A small network was shown many inputs. Here are its activations along a few directions, one row for each input.
Each table varies a few parts of the input and shows all the possible inputs, shuffled.
A made-up example of a description, with smaller parts first: one of 2 separate values, together with either a single point or one of 11 places around a ring or (one of 4 places along a line, together with one of 5 places around a ring).
Shared parts are said once, and a part with two or three values counts as separate values.
In the rows, 128 means zero.

Other details of the inputs shift rows strongly along three fixed directions, in all tables alike. That doesn't count.

A family of inputs:
r1: [153 141  78 148 155  96 178 114 126 120 113 103  94]
r2: [ 49 131 149 163 128 136 125 180 154 101 156 111 117]
r3: [102 203 206 167 174 136 205 163 156 192 126 114 124]
r4: [124 105 103 101 116 126  96 115 113 114 137 131 119]
r5: [152 148  72 156 155  92 173 109 137 118 111 107  95]
r6: [133 101 102 129 108 121  94 119 136  96 133 111 133]
r7: [195 166 147 166 148 130 169  94 141 173 103 110 157]
r8: [123  98 105  98 115 127 103 113 124 115 132 134 125]
r9: [133 103 105 128 101 119  98 123 135 101 139  98 133]
r10: [ 57 174 111 179 182 100 198 174 139 149 131 142  79]
r11: [ 96 189 196 172 183 152 206 151 145 190 121 147 130]
r12: [ 49 130 150 163 128 135 128 180 152 102 157 107 114]
r13: [ 75 152 228 142 130 182 131 164 142 160 140 152 162]
r14: [134 100 112  93 114 127 109 127 121  99 127 142 120]
r15: [ 34 132 149 140 136 137 129 180 137 116 152 146 109]
r16: [133  99 107 123 105 122 103 124 127 102 138 101 131]
r17: [166 129 190  98 103 172 106  97 119 150 121 137 165]
r18: [134  99 106 124 112 126  97 122 129  98 131 116 136]
r19: [133 102 100 108 114 113  95 135 117 109 130 144 130]
r20: [165 126 187  96 100 170 111  98 127 150 117 141 171]
r21: [133 107 106  98 110 119 104 132 116 100 127 144 122]
r22: [145 146  61 139 160  83 170 110 120 146 112 132  96]
r23: [177 131 185 106  98 158 103 119 120 146 114 151 178]
r24: [124 107 100 107 112 118  92 119 112 115 136 132 120]
r25: [154 143  72 127 166  91 181 118 120 129 108 138  87]
r26: [132 110 106 124 100 121 100 119 137  89 131 107 127]
r27: [188 167 145 139 152 130 174  91 123 191 100 138 150]
r28: [166 128 183 108 104 165  97 100 115 160 125 138 174]
r29: [196 165 154 153 142 134 182  97 131 167 103 104 145]
r30: [146 152  75 127 163  97 175 105 114 136 114 127  82]
r31: [132 102 105 125 103 120 101 123 129 103 140  97 131]
r32: [175 118 183 105 110 164 103 113 123 153 119 150 180]
r33: [ 48 122 153 159 139 141 130 182 142  99 151 121 113]
r34: [133 104 103 128 102 119  95 122 137 100 138 102 134]
r35: [189 175 156 131 148 118 174 103 138 190 107 104 141]
r36: [168 131 181 115  98 160  92 104 115 163 123 139 176]
r37: [132 100  99 104 116 115  98 132 116 108 131 144 127]
r38: [188 162 146 135 156 135 176  88 126 190 100 137 148]
r39: [133  94 107  99 120 125 103 127 121 108 131 142 126]
r40: [132 108 109 119  97 122 106 122 129  94 137  97 125]
r41: [177 118 184 127 104 166 103 107 128 142 120 119 184]
r42: [ 44 127 150 139 145 137 129 193 136 109 150 153 109]
r43: [124  99 109  99 119 131 100 111 117 114 136 130 118]
r44: [ 36 135 146 146 134 133 121 181 130 116 155 141 102]
r45: [133  99 101 102 118 120  99 131 118 107 131 143 127]
r46: [124 101 107 100 117 129  98 113 115 115 136 131 119]
r47: [134  96 108 122 110 125 101 124 125 100 135 108 132]
r48: [133 101 102 126 112 124  95 121 132  96 132 115 134]
r49: [ 35 133 151 140 140 139 125 177 130 116 156 141 102]
r50: [145 154  69 133 159  88 172 108 113 136 113 127  82]
r51: [176 130 185 125  98 168 104 104 136 132 117 122 181]
r52: [146 154  67 133 155  86 177 110 121 138 108 132  90]
r53: [125 105 114  93 113 133 106 111 117 106 133 130 112]
r54: [145 143  64 132 164  90 172 106 121 144 113 131  94]
r55: [123 106  94 111 104 112  95 123 120 116 131 136 127]
r56: [ 49 126 152 160 138 143 127 180 146 100 149 125 118]
r57: [154 144  61 144 163  78 168 127 117 140 109 139  97]
r58: [ 86 153 229 152 127 172 126 184 138 157 136 161 167]
Description of these inputs: one of 2 separate values, together with either a single point or one of 10 places around a ring or (one of 3 separate values, together with one of 6 places along a line).
The inputs of r2 and r34 match in every part but the choice among 2 separate values. If r21 is changed in the same way as r2 into r34, which row does it become? -> r37
Which other rows does r27 become when the place on the line of 6 takes its other values? List them by row number. -> r8, r22, r38, r54, r55
Which other rows does r32 become when the choice among 3 separate values takes its other values? List them by row number. -> r38, r46
Start at r40 and move only the place on the ring of 10, one step at a time. The first step leads to r29. Which rows follow, in order? -> r1, r33, r56, r51, r5, r26, r2, r12
Which other rows does r25 become when the place on the line of 6 takes its other values? List them by row number. -> r14, r21, r23, r42, r58

A family of inputs:
r59: [108 133 105 136 146 121 146 135 122 123 122 153 108]
r60: [158 149 226 120 115 183 129 116 135 163 117 138 179]
r61: [110 144 108 141 136 109 140 139 127 126 127 132 108]
r62: [100  98 156 112 118 153  96 149 129 109 145 139 138]
r63: [157 145 211 139 117 167 112 124 133 182 122 141 194]
r64: [175 182 182 145 144 141 179 115 136 180 106 120 148]
r65: [105 138 118 126 139 121 153 126 134 120 132 111  96]
r66: [ 93 121 152 120  95 143  88 145 129 115 144 129 140]
r67: [178  99 116  75  71 142  69  72 111 108 122 124 151]
r68: [ 93 112 151 117 108 153  92 141 126 110 140 150 137]
r69: [107 127 106 141 153 119 139 130 123 132 132 134 109]
r70: [177 166 174 150 158 137 173 126 136 185 109 135 158]
r71: [105 138 109 136 143 119 143 127 125 125 127 136 104]
r72: [111 122 103 141 156 120 142 137 119 130 126 151 113]
r73: [ 85 117 155 115  99 153  93 128 129 115 149 125 134]
r74: [204 111  65 104 115  96 111  83 111 129 107 130 133]
r75: [105 146 110 140 130 110 142 131 129 131 133 116 104]
r76: [118 138 112 132 140 110 150 152 128 115 123 140 109]
r77: [ 99 116 149 122 101 142  91 155 125 110 136 154 145]
r78: [ 95 101 148 121 117 153  88 143 124 117 144 147 142]
r79: [172 169 177 150 151 137 174 115 140 193 114 112 154]
r80: [113 133 114 127 146 121 152 137 130 115 126 136 101]
r81: [102 130 107 140 147 119 141 121 125 136 139 117 105]
r82: [101  96 154 112 119 153  98 153 125 108 141 148 142]
r83: [203 107  79  91 122 109 125  75 111 120 108 117 122]
r84: [108 133 102 145 143 107 135 138 130 140 135 123 116]
r85: [198 120  80  86 110 110 130  69 115 113 106 111 115]
r86: [115 142 115 131 137 109 148 145 132 118 127 123 104]
r87: [119 126 107 136 149 107 145 153 129 126 128 139 117]
r88: [104 129 105 140 151 120 139 125 124 134 135 125 108]
r89: [111 143 117 131 131 110 150 138 135 122 132 107 100]
r90: [124 128 103 194 136 118 141 136 152  96 130  86 129]
r91: [110 127 113 130 152 121 148 132 130 126 134 117 104]
r92: [205 108  63 103 116  95 113  86 108 127 103 139 137]
r93: [112 142 107 141 138 110 140 142 126 124 126 140 109]
r94: [111 102 152 167 101 149  98 152 158  75 145  84 156]
r95: [167 171 170 159 150 137 166 108 134 202 115 120 158]
r96: [113 131 109 135 145 108 143 144 135 132 134 114 112]
r97: [196  99 122  71  69 131  75  95 115  99 116 128 154]
r98: [116 130 110 136 147 106 142 147 134 129 132 122 113]
r99: [ 93 102 159 110 110 153  96 138 133 114 151 114 134]
r100: [ 99 107 157 108 109 154 102 151 128 102 136 150 137]
What do these inputs look like to the network? -> one of 2 separate values, together with either a single point or (one of 4 separate values, together with one of 5 places along a line)
The inputs of r93 and r97 match in every part but the choice among 2 separate values. If r90 is changed in the same way as r93 into r97, which row does it become? -> r94
The inputs of r76 and r77 match in every part but the choice among 2 separate values. If r99 is changed in the same way as r76 into r77, which row does it become? -> r81
Which other rows does r83 become when the place on the line of 5 takes its other values? List them by row number. -> r62, r82, r91, r99

A family of inputs:
r101: [133 146 191 112 121 156 144 128 131 156 126 131 144]
r102: [ 94 135 121 143 151 131 145 141 125 133 131 154 113]
r103: [103 140 117 179 131 114 143 150 135 114 141  93 115]
r104: [100 128 117 149 158 115 131 151 125 147 137 141 121]
r105: [182 119  62 127 144 101 157  79 129 115 108  91 107]
r106: [148 149 189 133 124 157 130 137 129 154 115 151 168]
r107: [ 96 129 115 153 153 124 137 145 127 137 130 158 121]
r108: [141 137 182 130 124 152 132 135 134 166 125 143 167]
r109: [138 143 175 162 116 154 132 122 131 146 129  97 160]
r110: [ 91 128 120 160 146 125 149 137 136 121 140  96 112]
r111: [139 140 182 124 123 154 136 133 133 163 124 142 161]
r112: [176 133  63 106 140 101 155  79 107 125 105 135  92]
r113: [232 128 124 126 124 132 143  66 137 135  97  98 161]
r114: [180 130  63 101 135  88 159  92 116 130 108 122 101]
r115: [136 146 192 117 131 159 128 123 122 162 131 131 142]
r116: [103 145 130 138 147 121 149 155 129 124 126 142 113]
r117: [105 138 123 148 148 117 143 161 131 127 125 147 122]
r118: [109 142 118 181 131 111 141 155 146 109 140  91 116]
r119: [130  87 147  81  76 161  57 112 114 100 137 150 156]
r120: [129  89 150  68  70 150  69 122 122 102 140 129 147]
r121: [ 95 131 118 148 152 127 141 144 126 134 131 155 118]
r122: [ 87  88  98  84  96 130  81 128 113  73 145 139  97]
r123: [ 99 134 123 139 156 122 138 147 124 143 138 137 112]
r124: [140 142 185 124 133 157 123 125 123 167 130 138 156]
r125: [100 149 138 129 144 125 154 151 128 122 127 136 102]
r126: [ 75 159 122 136 127 116 135 120 150 145 139 106 107]
r127: [101  79  91 121 102 118  83 143 152  52 148  99 119]
r128: [102 148 134 133 145 124 152 152 129 124 126 139 106]
r129: [233 138 120 117 119 119 130  85 116 155  87 144 168]
r130: [197 133  62 145 128  87 150  94 142 105 110  83 111]
r131: [ 95  72  82  96  92 108  70 148 125  84 146 136 122]
r132: [100 130 120 144 157 118 135 149 124 145 139 138 117]
r133: [134  90 151  72  80 154  54 116 113 109 144 130 147]
What do these inputs look like to the network? -> either a single point or one of 8 places around a ring or (one of 4 separate values, together with one of 6 places along a line)
Which other rows does r131 become when the place on the line of 6 takes its other values? List them by row number. -> r101, r108, r111, r114, r120
Which other rows does r107 become when the choice among 4 separate values takes its other values? List them by row number. -> r104, r129, r131

A family of inputs:
r134: [ 95 152 171 173 169 142 171 165 145 151 134 129 129]
r135: [152 132 116 130 134 118 146 118 133 126 122 107 120]
r136: [ 86 160 170 182 166 148 167 152 143 159 134 129 131]
r137: [143 132 109 120 142 118 139 115 114 141 120 143 118]
r138: [ 79 154 155 161 170 134 161 162 135 164 136 148 122]
r139: [149 126 110 136 140 119 144 117 128 126 120 119 124]
r140: [148 133 111 123 138 119 145 121 120 127 114 142 119]
r141: [ 90 134 224 156 122 185 112 156 144 148 145 135 175]
r142: [165 115 183 108  87 164  92 108 132 130 127 113 176]
r143: [160 115 178 109  88 163  89 106 132 127 129 113 173]
r144: [ 78  91  86  96 104 111  81 143 118  88 151 128 100]
r145: [146 139 113 121 132 116 146 120 127 125 116 129 115]
r146: [143 139 113 117 133 117 145 116 119 132 119 131 112]
r147: [142 137 110 120 135 114 139 113 123 145 122 128 119]
r148: [147 132 108 125 139 117 144 123 124 125 115 141 119]
r149: [150 139 106 149 123 104 136 127 135 125 122 104 128]
r150: [146 131 107 126 139 116 142 121 125 131 116 139 123]
r151: [150 115 168 113  86 161  86 102 130 126 131 112 166]
r152: [ 80  82  87  95 104 118  78 149 114  72 148 143 102]
r153: [154 134 104 153 130 107 134 128 132 128 120 116 135]
r154: [148 140 116 120 131 119 147 118 124 128 116 130 116]
r155: [157 107 171 113  94 164  86 111 128 125 129 125 175]
r156: [ 88  95  98 100 102 116  86 141 126  91 147 128 111]
r157: [142 138 113 117 135 116 141 113 118 141 122 131 113]
r158: [144 130 107 125 140 115 139 117 123 141 119 139 124]
r159: [146 138 112 123 132 115 144 118 128 131 118 127 119]
r160: [145 136 112 136 131 120 143 108 131 128 124 107 120]
r161: [  8 105 126 137 139 128 102 196 131 102 167 149  99]
What do these inputs look like to the network? -> one of 2 separate values, together with either a single point or one of 5 places along a line or one of 8 places around a ring
The inputs of r160 and r141 match in every part but the choice among 2 separate values. If r154 is changed in the same way as r160 into r141, which row does it become? -> r140
